These are the activations of a small neural network, seen along a few directions. Each row is one input.
Each table varies a few parts of the input and shows all the possible inputs, shuffled.
Descriptions start from the smaller parts, as in this example, which fits no table here: one of 8 places around a ring, together with either a single point or (one of 2 separate values, together with one of 4 places along a line) or one of 11 places around a ring.
Shared parts are said once, and a part with two or three values counts as separate values.

Rows:
R1: [ -7   2  27  19 -14 -67  14 -28  13 -12   1 -20 -13 -51   0   8]
R2: [ 20   6 -28 -22  27  67 -21  25 -13  15  -8  13   6  45  -6  -2]
R3: [  6   0 -58 -14  20  80   0  27 -24  30   3   5  11  41   0   2]
R4: [ 20 -19  10 -34  21  45 -45   0 -25  17 -12  12   5  63  13   9]
R5: [ 24  -7  -1 -24  30  59 -44  16 -18  11 -13  15  12  61   4   6]
R6: [ 10 -27 -27 -23 -30  46 -24  -7 -45  25 -13  10 -14  78   6  -1]
R7: [-22  29 -26  39   9 -33  46   5  29  -2  25 -24   6 -92 -17  -3]
R8: [  0  18  30  28  20 -54   1  -4  40 -22   8 -12   8 -65  -9   9]
R9: [-12  -2   6  32 -40 -66  27 -29  10 -12   9 -21 -20 -52  -8  -1]
R10: [ 15 -21  -4 -34  -5  43 -36  -8 -45  24 -17  12  -7  76  12   4]
R11: [-33   2  30  21 -37 -64  55   0  31 -37   8   7   0 -45   4 -21]
R12: [ -5  31   3  28  17 -45  24   6  43 -17  11 -18   2 -84 -21  -4]
R13: [ -2   8  44  20   9 -69   4 -21  30 -19  14 -17   2 -66   0  13]
R14: [-12 -20  -8 -37 -27  58   0  19 -25  -1 -16  37   2  90  22 -20]
Changing only one part turns R6 into R9. The same change can be made to R4. Which row results? -> R13
Describe the family of inputs behind these rows. -> one of 2 separate values, together with either a single point or one of 6 places along a line
Change only the choice among 2 separate values in R10. List by row number the other rows that result. -> R1

Rows:
R15: [ 11  15  16  28  33 -48   0  -1  48 -14  15 -21   8 -74 -13  22]
R16: [ 25  14  22 -18  42  21 -51 -11 -21   9  -4   3   7  27   7  22]
R17: [-23  15 -34  16  -5  12  26  10  -3  14  19  -6   9 -28  -4  -4]
R18: [ -5   6 -51  -2  -4  40  27  25 -15  15  -1   8   2  22  -3  -4]
R19: [ -9  17 -24  45  -5 -43  16 -19   8   5   7 -35 -10 -71 -17   7]
R20: [  0 -40  37 -15 -25 -22 -28 -27 -29  10 -14   8  -5  47  24  14]
R21: [-20 -18   7 -15 -29   1  26  11  10 -21 -20  18  -4  34  24 -13]
R22: [-11   6   4  -4  40   4   7  26  38  -4  13   0  26 -33   2  -3]
R23: [  6  11  -3 -10  38  41   6  37  13  -8 -14  16  20  13   0 -13]
R24: [ 19  12   1 -15  27  40 -40  18   1   0 -12  13   3  31 -13  -4]
R25: [-27   1  28  -1 -28 -32  32  -8  14 -24  11  10  -3 -19  11 -19]
R26: [ -2 -28  17 -10 -42   2 -17  -5  -9 -10 -14  17  -8  53   9 -10]
R27: [ -1  14  45  27 -34 -89  27 -31  14 -30   5 -14 -19 -63 -14  -7]
R28: [ 15 -11 -48 -15 -14  41 -13   5 -19  30  -2  -2 -14  33 -13  -3]
R29: [ 22 -11 -16 -11   5  33 -19 -29 -51  29  12 -17 -12  29   1  15]
Changing only one part turns R15 into R22. The same change can be made to R19. Which row results? -> R17
Describe the family of inputs behind these rows. -> one of 3 separate values, together with one of 5 places along a line
Change only the place on the line of 5 in R26. List by row number the other rows that result. -> R20, R21, R25, R27
Change only the choice among 3 separate values in R21. List by row number the other rows that result. -> R18, R23
